Each row below holds a small network's activations on one input, seen along a few directions.
Each table varies a few parts of the input and shows all the possible inputs, shuffled.
Descriptions start from the smaller parts, as in this example, which fits no table here: values(2) and (point or ring(11) or (ring(5) and line(6))).
Shared parts are said once, and a part with two or three values counts as separate values.
In the rows, 128 means zero.

A family of inputs:
r1: [134 110 141 134 174 156 146 169 161  99  96 120 143]
r2: [144 112  87 156 163 124 121 139  71  94 145 107 143]
r3: [128 113 105 132 172 127 141 157 162  68 127 126 130]
r4: [134  51 103 153  82 122 139 121 146  99  93 122 191]
r5: [124 166 151 111 107 136 130  98  85 182 136 123 116]
r6: [111 158 171 103 128 128 127 130 174 164 110 151  98]
r7: [152 105 146 110 171 167 140 150 112 110 112 110 170]
r8: [121 171 118 137 105 106 103 109  86 161 153 140  96]
r9: [123 159 142 111 128  97 129 117 172 129 143 159  80]
r10: [128 115  82 166 147 129 124 160 127  81 156 107 124]
r11: [107 163 111 134 101 101 105 121 140 148 169 139  77]
r12: [129 120 114 133 152 166 143 138  75 122 121  91 168]
r13: [128 153 178  78 125 139 118 107 125 174 122 137 121]
r14: [129  96 141 132  37  95 126  77 156 162 109 158 136]
Q: The inputs of r9 and r3 match in every part but one. If r14 is changed in the same way as r9 into r3, which row does it become?
A: r4
Q: Describe the family of inputs behind these rows.
A: values(2) and (point or ring(6))
Q: Which other rows does r11 become when the values(2) part takes its other values? List them by row number.
A: r10

A family of inputs:
r15: [120 148 120 102 219 171 125 178 110  89 128 107 143]
r16: [120 142  79 161 177 161 128 171  80  95 161  79 130]
r17: [127 156 100 159  67  83 101  89  86 155 162 146  92]
r18: [119  61 128 133 121 142 153 147 194  92  76 127 180]
r19: [140 108 188  98  69 110 133  84 174 177  99 159 128]
r20: [122  59  74 164  90 116 133 132 146  77 112 120 179]
r21: [142 154 209  83 142 131 152 110 172 175 108 147  95]
r22: [141 107 133 135  38  82 117  71 132 160 135 157 124]
r23: [123 195 117 134 137 101  95 124  93 155 183 140  58]
r24: [120 102  60 181 112 139 128 138  65 100 137  92 169]
r25: [134 100 158  87 196 164 138 164 155 102  81 125 173]
r26: [128 204 171  98 166 134 134 128 129 159 154 137  65]
Q: Describe the family of inputs behind these rows.
A: values(2) and ring(6)
Q: Which other rows does r25 become when the ring(6) part takes its other values? List them by row number.
A: r15, r16, r18, r20, r24

A family of inputs:
r27: [129 114  76 147 136 121 115 129  65  92 116 128 170]
r28: [131 122 100 124 166 151  86 165  92 103 162 104 146]
r29: [143 134 194  82  71 104 127  63 132 209 115 160 116]
r30: [144  86 101 125 155 127  95 150 104 101 142 116 161]
r31: [140  45 111 163  86 141 132 136 147 113 117  97 180]
r32: [122 118 131 110 185 127 114 162 148 102  81 149 148]
r33: [147 195 195  74 119 122 101  88  93 198 147 158  85]
r34: [118  77 141 149 117 143 152 147 191 114  57 132 167]
r35: [115 208 129 156 119  96 131 119 134 166 189 132  23]
r36: [126  60  99 132 118 134 113 141 131 114 130 108 176]
r37: [124  84 124 103 136 142 158 133 173  88 116 120 167]
r38: [116 150  75 146 147 145 106 144  53  94 135 116 155]
r39: [133 159 126 124  96  59  95  96 148 142 160 181  65]
r40: [105 166 134 144 209 168 151 184 134 127 112 105 106]
r41: [126 159 128 127 196 173 176 164 132  99 157  79 109]
r42: [125  74  87 185  67 133 154 118 107 104  92 111 192]
r43: [143 207 199 108 132 138 146  95  90 219 157 124  58]
r44: [128 118 137 162  27  73 132  82 190 153 135 162  84]
r45: [161 160 195  75 108  97 110  72 105 195 127 168 101]
r46: [104  92 129 117 148 134 132 153 175 115  69 141 163]
r47: [109 153 130 110 196 153 106 177 136 105 101 139 132]
r48: [129 145 125  95 184 159 132 157 134  77 148 116 137]
r49: [114 163  77 177 160 160 149 149  52 115 143  78 126]
r50: [112  89  75 153  99 127 133 120  92 105 104 120 185]
r51: [142 110 126  96 173 135 140 141 146  75 128 128 152]
r52: [138  69 136 134 104 150 178 128 188  86 103 109 171]
r53: [115 134 124 131  59  66 113  87 175 155 148 173  80]
r54: [119 195 125 123 107  83  86 112 136 144 179 169  49]
r55: [128 135 102 156 179 166 129 170  90 124 170  66 116]
r56: [156 118 207 113  40 112 147  58 147 207 102 151 120]
Q: Describe the family of inputs behind these rows.
A: line(5) and (values(2) or line(4))
Q: The inputs of r37 and r51 match in every part but the line(5) part. If r46 is changed in the same way as r37 into r51, which row does it become?
A: r32
Q: Which other rows does r52 become when the line(4) part takes its other values? List them by row number.
A: r31, r34, r42
Q: List by row number the other rows that have the line(5) part in common with r47.
A: r28, r33, r38, r48, r54

A family of inputs:
r57: [118 176 101 177  70  75 110 103 122 131 189 144  54]
r58: [148 192 193  59 182 135 117 104 110 197 137 152  98]
r59: [136  95 110 129  40  75  78  82 121 152 123 183 144]
r60: [ 92  86  41 158 222 191 136 202 116  20  95  84 194]
r61: [131 100 162 136  66 105 166 104 216 130  83 142 117]
r62: [141  89 104 204  67 187 191 101  23 165 126  35 191]
r63: [142 205 147  87 139 107  79 106  52 173 173 147  69]
r64: [140  89 170  85  76 103 112  83 170 158  67 165 169]
r65: [135 208 187 109 167 149 148 132 167 176 158 125  50]
r66: [128 106 102 179  31  78 132 103 167 124 139 161  93]
r67: [ 92 107  47 179 237 173 127 233  90  46  73  89 199]
r68: [136 120 220  54 144 133 135 102 158 184  85 166 142]
r69: [108  70  58 127 196 181 151 205 140  17 128  79 219]
r70: [131 159 107 127  85  62  79  75  65 152 168 171 102]
r71: [125 215 136 136 133 111 124 127 109 158 195 121  21]
r72: [150  22  80 126 192 165 125 185 136  32 131  73 219]
r73: [123 136 213 104 130 146 166 129 215 163 106 138  95]
Q: Describe the family of inputs behind these rows.
A: point or line(4) or (values(2) and ring(6))
Q: A walk changes only the ring(6) part. It starts at r73 and steps to r65. List the rest of the walk in order.
A: r71, r57, r66, r61

A family of inputs:
r74: [155 107 216  70  91  96  95  98 162 175 139 163  94]
r75: [ 85 242 116 145 132  90 115 110  92 142 141 179  35]
r76: [ 97  83 104 112 199 129 122 153 195  67 106 110 143]
r77: [ 91 233 176  96 172 114 136 123 148 145 102 189  46]
r78: [126  57 109 135 169 120 150 167 199  79  96 169 161]
r79: [129 137 111 147 133 134 152 123  36 171 140  76 168]
r80: [149 115 156 119  51  72  74  85 106 172 178 154  83]
r81: [159 134 126  85  43  77 127  38 113 149 204 155 107]
r82: [143  77 127 111  97 140 139 129 165 110  39 142 180]
r83: [160 134 105 147 160 155 135 122  30 133 144  74 118]
r84: [135 129 171  98 173 158 173 136  92 175 101  85 179]
r85: [116  99  94 163  67 150 115  92  91 148 103 124 187]
r86: [124 206 113 142 119  77  95 120 107 183 143 165  60]
r87: [122  92  85 175  76  81 116 131 131  62 105 133 180]
r88: [128 145 135 102 209 185 121 179 146  78 151 109 142]
r89: [130 197 173  92 159 101 117 133 163 186 104 174  71]
r90: [160 156 163 102 209 185 136 162 109  99 138 104 147]
r91: [ 91  92  45 161 159 105 101 140 139  64 145 101 132]
r92: [ 95 130  47 133 152 139 102 198 113  78 179  97 123]
r93: [122  91 154 114 107 175 137 105 147 151  64 133 198]
r94: [167 125 165  98 199 180 156 135  86 136 105  84 129]
r95: [109 106 122 164  88 153 138 115  43 155 110 114 164]
r96: [165 125 186  36  83 101 148  51 169 152 165 165 118]
r97: [137  85  67 160  57 116 117 116 109 107  78 132 169]
r98: [144 146 195  94 124 105  85 104 172 194 121 168  96]
r99: [138 155 135 143  84  80  64  91 116 191 160 159  85]
r100: [120  66  50 184 129  96 129 154 143  76 135 160 150]
r101: [121 131 177 175  88 149 221 129 245 152 135  89  65]
r102: [154 164 103 151 170 160 115 150  53  96 178  94 136]
r103: [115  97 182 115 128 177 160 128  99 159  71 123 175]
r104: [121 153  76 151 169 160 100 166  90  75 190  99 131]
r105: [102 121 107  84 192 164 123 210 169  81 139 107 134]
r106: [128  83 144 126 117 105 137 144 187  65  66 142 192]
r107: [115 140 117 224  48 125 199 116 189 148 174  80  54]
Q: The inputs of r88 and r104 match in every part but one. If r84 is changed in the same way as r88 into r104, which row does it become?
A: r79
Q: Describe the family of inputs behind these rows.
A: values(2) and (point or line(5) or ring(11))
